A small network was shown many inputs. Here are its activations along a few directions, one row for each input.
In each table, some parts of the input vary, and every possible input appears once, in random order.
Descriptions start from the smaller parts, as in this example, which fits no table here: one of 2 separate values, together with either a single point or one of 9 places along a line or (one of 4 places along a line, together with one of 5 places around a ring).
Shared parts are said once, and a part with two or three values counts as separate values.

Other details of the inputs vary at random and push rows far along two fixed directions, the same in every table; ignore that.

Table:
x1: [ 2.41  1.11  0.27  2.09 -0.75  0.26  0.19  0.17  2.03 -4.11  0.89 -0.01]
x2: [-0.41  1.79  1.20  0.63 -1.37  3.57  2.14  1.51  2.64 -1.46  0.49 -1.16]
x3: [ 3.25  0.36  2.01 -0.08 -1.12  0.40  1.05 -4.63 -0.57 -0.56  2.85 -0.14]
x4: [ 3.72 -2.68  3.36  2.11 -0.80  0.51  2.06 -4.15 -1.92  0.37  1.78 -2.65]
x5: [-0.71  1.08  2.20  1.19 -0.81  4.33  2.34  2.48 -0.14 -1.86  0.43  0.56]
x6: [ 0.59  2.99 -3.68 -0.51  5.44 -4.41 -1.21  0.35 -0.93  0.46 -6.51  0.86]
x7: [-1.21  2.05  0.39  2.53 -0.50  0.09 -0.12 -1.69  1.71 -0.13  4.67 -0.46]
x8: [-3.95 -0.34 -3.37 -2.13  4.92 -4.62 -1.34  2.31 -1.05  4.87 -1.32  0.93]
x9: [ 1.04  0.39  0.32  1.08 -1.08  4.68 -0.44  0.00 -1.43 -0.65  2.13 -1.06]
x10: [-2.56 -3.12 -1.78 -6.98 -1.42 -7.21 -3.37 -0.02  0.66  4.23 -2.84 -1.64]
x11: [-0.66 -4.43  0.96 -1.93 -9.50 -0.19 -2.41 -0.68  3.71 -0.96  0.59  0.09]
x12: [ 0.26  2.62 -3.98 -1.33  5.19 -4.46 -1.22  1.98 -0.26  1.13 -5.53 -0.47]
x13: [-0.52  2.19  1.65  0.98 -2.13  2.97  2.18  0.81  1.81 -1.76 -0.47 -0.31]
x14: [ 0.68  4.98 -0.65  1.73  4.55  3.48  3.28 -0.81 -0.34 -0.42 -3.10  0.30]
x15: [-1.56 -3.78  2.54 -0.50 -6.81 -1.11 -4.07  4.55  3.19 -3.60  2.21  0.14]
x16: [-0.36  0.25  1.52  0.98  0.51  5.05  2.68  2.25  0.77 -1.94  0.94  0.62]
x17: [-0.31 -3.30  1.82 -3.24 -2.45 -2.02 -1.77 -0.87 -1.17  0.68  1.44  0.50]
x18: [-3.41 -5.24  2.44 -0.27 -6.66 -2.18 -2.07  1.31  3.32 -0.12  4.87  2.69]
x19: [-2.86 -4.38 -1.82 -4.00 -1.26 -6.82 -4.32  4.59  1.20  1.04 -5.63  2.55]
x20: [ 3.06  2.36  0.12 -0.21  5.78  1.82  1.99 -1.99 -4.60  1.18  2.21 -1.03]
x21: [ 1.68  0.58  1.53  2.28 -0.98  0.67 -0.14  2.27 -0.83 -3.81  1.05  0.94]
x22: [-3.32 -5.05 -3.35 -5.75 -1.82 -3.43 -3.69  2.87  0.43  3.73 -4.47  0.35]
x23: [ 2.07  1.60 -0.08  1.30 -2.73  2.72  0.72 -2.11 -0.50 -1.10  0.70 -1.17]
x24: [ 3.43  3.72 -2.94  1.57  4.46  3.45  2.19 -3.22 -2.00  0.44 -1.17 -1.10]
x25: [-1.21 -2.40  1.90 -0.45 -7.82 -2.28 -3.92  2.60  4.93 -3.59  1.40 -0.79]
x26: [-3.42 -3.77 -0.81 -6.70 -0.28 -5.62 -4.46  1.39 -1.01  4.47 -2.15 -0.66]
x27: [ 0.34 -2.14  2.04  5.18 -0.72 -0.13  1.99 -2.30  0.25  0.64  2.75 -0.85]
x28: [-0.39 -4.93  2.61 -3.69 -7.86 -2.51 -2.11 -1.70  3.18 -0.86  3.80 -1.16]
x29: [-3.63 -3.45  1.73 -0.28 -7.88 -3.46 -2.35 -0.47  4.62 -0.88  4.08  1.11]
x30: [-0.40  2.62 -0.02  0.96  4.38  3.73  2.61  1.55 -1.56 -0.15 -2.55  1.27]
x31: [-3.17 -3.72 -3.27 -5.22 -1.24 -2.98 -3.33  3.32 -0.44  3.90 -4.17 -0.50]
x32: [ 0.24  0.06 -3.96 -2.22  4.73 -0.55 -0.60  0.01 -3.21  4.02 -5.43  1.35]
x33: [-2.80  1.13 -4.27 -1.43  5.07 -5.18 -0.63 -0.82  0.49  4.17 -2.12  0.81]
x34: [-6.86 -4.53 -1.68 -4.40 -2.47 -7.91 -4.12  3.52  1.26  4.19 -1.69  1.82]
x35: [ 3.40  3.39 -0.14  0.09  4.14  0.00  1.62 -5.12 -3.13  0.60  0.32 -0.68]
x36: [ 0.22  1.55 -2.95 -0.53  6.23 -3.35 -1.30  2.32 -2.61  0.56 -5.70  1.86]
x37: [ 3.47 -1.88  1.17  3.96 -1.52  3.51  2.45 -3.05 -1.36 -0.58 -0.25 -2.37]
x38: [-1.00 -3.79  0.65 -2.12 -9.13  0.17 -2.40  0.76  3.63 -0.80  1.82 -1.86]
x39: [ 2.79 -1.07  2.61 -0.26 -0.11  1.50  0.89 -2.65 -2.24 -0.33  3.54  0.92]
x40: [-0.54 -0.25  0.61  2.51  1.12  1.37  1.10 -0.25  0.24 -0.39  5.41  1.36]
x41: [ 1.67 -0.33  0.39  1.14 -1.52  4.04  0.30 -0.84 -1.70 -1.25  1.24  0.39]
x42: [ 2.17  2.01  1.00  2.41 -1.98 -0.30 -0.03  0.34  0.96 -3.99  0.39 -0.01]
x43: [-3.15  1.96 -3.56 -1.13  3.86 -5.80 -0.76 -0.66 -0.51  4.02 -2.59  0.77]
x44: [ 1.64  1.77 -0.28  1.29 -1.96  3.57 -0.43 -1.88  0.35 -0.60  1.45 -2.05]
x45: [ 0.25  0.97 -3.61 -1.06  6.93 -3.13 -0.89  2.89 -2.01  0.74 -5.10  1.32]
x46: [ 2.21  0.81  0.99  2.33  0.52  1.76  0.28  2.70 -0.38 -3.67  2.04  0.08]
x47: [-3.47  1.87 -2.51 -2.57  6.13  0.16 -0.34  3.94 -1.06  3.59 -5.81  0.07]
x48: [-0.65  3.58 -1.04  2.99  6.38  1.28  1.01 -0.57 -2.31  1.58  3.09  0.52]
x49: [ 1.70 -0.69 -1.47  2.46  4.71 -3.46  0.54  0.25 -1.90  0.24 -6.43 -1.23]
x50: [ 2.32 -1.26  1.96 -0.77  0.40  1.66  0.86 -1.94 -1.88 -0.56  4.18 -0.22]
x51: [-3.44  0.11 -2.98 -1.17  5.19 -4.51 -1.26  0.68 -1.61  4.16 -2.08  2.33]
x52: [ 2.48  2.08  0.67 -0.31  4.20  0.70  1.55 -2.39 -4.97  0.84  1.25 -0.21]
x53: [ 3.07  1.78  0.76  2.97 -0.66  0.45  0.50 -0.78  1.26 -4.05  0.28  1.02]
x54: [ 0.38  1.67  0.49  3.20  0.02  0.03  1.46 -3.05  1.26 -0.39  3.88  1.58]
x55: [-0.92  1.15  0.12  1.91 -0.94 -0.40  0.70 -1.09  1.77 -0.16  4.64 -0.35]
x56: [ 3.30  4.86 -0.44  0.54  5.86  1.24  1.42 -4.65 -3.36  1.19  1.20 -2.18]
x57: [-0.43 -0.21  2.13  0.91 -0.74  4.27  2.23  1.93  0.82 -1.51 -0.03  1.82]
x58: [-0.44  0.97  1.72  1.00  0.34  5.18  2.50  3.03  0.47 -1.60  1.36 -0.24]
x59: [ 0.43  2.00  1.54  1.61 -0.88  3.99  2.84 -0.38  2.13 -1.94 -0.49  0.75]
x60: [ 0.95 -0.44  0.42  0.54 -2.50  3.17  0.19  0.07 -1.91 -0.98  1.12 -0.18]
x61: [ 0.24  1.89  1.00  1.26 -0.26  4.28  2.89  0.27  2.50 -2.15  0.37 -0.36]
x62: [ 1.50  0.75  1.31  4.17  3.51  3.84  4.85 -0.73 -1.07 -0.34 -3.40 -1.52]
x63: [ 2.23  1.19 -0.19  1.39 -2.36  3.00  0.42 -2.81 -0.04 -1.33  0.53 -0.60]
x64: [ 2.40  1.26  2.01 -0.16 -1.60  0.05  0.97 -3.83 -1.47 -1.00  2.93 -1.33]
x65: [-3.83 -2.33  2.64 -1.88 -8.00  1.09 -1.87  3.11  5.90 -1.41  0.67 -1.13]
Description of these inputs: one of 5 separate values, together with either a single point or (one of 2 separate values, together with one of 6 places around a ring).
Changing only the choice among 5 separate values turns x29 into x14. The same change can be made to x55. Which row results? -> x2
Changing only the choice among 5 separate values turns x22 into x40. The same change can be made to x31. Which row results? -> x8
Change only the choice among 5 separate values in x57. List by row number the other rows that result. -> x18, x19, x32, x39
List by row number the other rows that have the choice among 5 separate values in common with x46. -> x1, x6, x12, x15, x19, x21, x25, x36, x42, x45, x49, x53
Change only the place on the ring of 6 in x57. List by row number the other rows that result. -> x5, x16, x30, x47, x58
List by row number the other rows that have the choice among 5 separate values in common with x64. -> x3, x4, x10, x17, x20, x26, x28, x35, x39, x50, x52, x56

Table:
x66: [ 1.30  2.23  1.10  2.41  1.20  3.34  1.76 -1.60 -0.83 -0.90  4.62  0.10]
x67: [ 3.96  2.92  0.10  2.45  3.54  2.73  2.17 -2.01 -2.78 -1.73  0.82 -0.28]
x68: [-0.12 -2.84  1.58 -1.32 -5.91 -1.47 -2.01  0.27  2.04 -1.68  1.33 -0.44]
x69: [ 1.62  2.48  0.88  2.66 -0.16  6.22  2.53  0.16 -0.23 -2.32  0.18 -0.28]
x70: [-3.48 -3.99  1.63 -1.82 -6.99 -1.98 -2.32  1.10  3.56  0.14  3.39 -0.02]
x71: [-2.49 -0.54 -2.49 -2.41  5.15 -2.83 -0.71  1.56 -2.38  4.18 -3.29  0.79]
x72: [-1.39 -2.52  1.42 -0.33 -5.60 -2.39 -2.13  0.49  2.89 -1.37  2.50  0.10]
x73: [ 2.20  0.60  1.90  3.09  0.84  2.19  1.27 -0.39 -1.40 -2.50  2.96  0.56]
x74: [ 2.65  2.79  0.25  2.36  2.39  3.47  2.94 -3.40 -1.30 -0.19  0.65 -0.95]
x75: [ 2.59  1.84  1.30  2.92  1.19  2.39  1.40 -1.23 -1.23 -2.58  3.52  0.57]
x76: [ 2.85  3.74 -0.01  3.13  3.59  1.85  1.57 -1.93 -1.84 -1.46  2.36  0.33]
x77: [ 3.21  2.35  1.07  3.04  0.18  2.34  1.66 -2.54 -0.64 -2.42  2.21 -1.08]
x78: [-1.16  0.85 -3.56 -1.49  3.67 -2.33 -0.88  2.98  0.16  1.52 -7.01  0.19]
x79: [-0.86 -0.19 -2.93 -3.95  4.04 -2.26 -0.78  0.14 -2.25  4.06 -5.14 -0.25]
x80: [-2.73  0.85 -2.94 -1.63  3.83 -3.23 -1.29  3.51  0.85  1.50 -6.01  1.06]
x81: [-3.49 -0.34 -3.14 -2.58  3.01 -4.58 -1.17  0.35  0.14  4.52 -3.31  0.58]
x82: [-0.37 -2.74  1.53 -0.24 -6.06 -1.73 -1.20 -0.43  2.88 -1.56  0.94 -0.44]
x83: [-0.37 -4.69  2.19 -1.23 -5.88 -1.39 -1.96  1.67  1.35 -1.54  0.65 -0.06]
x84: [-1.02  0.70 -3.01 -3.12  3.73 -2.60 -0.66 -0.82 -1.45  4.10 -5.02 -0.96]
x85: [ 2.96  0.43  1.94  1.99  0.57  4.77  2.32 -1.31 -2.13 -1.18  2.02 -0.68]
x86: [-2.28  0.28 -3.00 -2.87  5.01 -2.95 -0.86  0.95 -1.89  4.16 -2.76  0.83]
x87: [-1.53 -4.36  2.01 -3.14 -7.62 -0.58 -2.27  0.47  2.64 -0.30  1.41 -0.80]
x88: [-4.27 -2.97  2.11 -1.57 -6.51  0.03 -1.26  4.29  4.41 -1.32  1.27  0.81]
x89: [ 2.22  3.12  0.06  3.63  2.78  0.98  1.90 -2.28 -0.55 -1.15  1.74  0.33]
Changing only one part turns x85 into x71. The same change can be made to x74. Which row results? -> x81
What do these inputs look like to the network? -> one of 4 places along a line, together with either a single point or one of 5 places along a line
Start at x70 and move only the place on the line of 4, one step at a time. The first step leads to x72. Which rows follow, in order? -> x77, x84
Start at x82 and move only the place on the line of 5, one step at a time. The first step leads to x77. Which rows follow, in order? -> x68, x67, x83
Change only the place on the line of 4 in x88. List by row number the other rows that result. -> x69, x78, x80
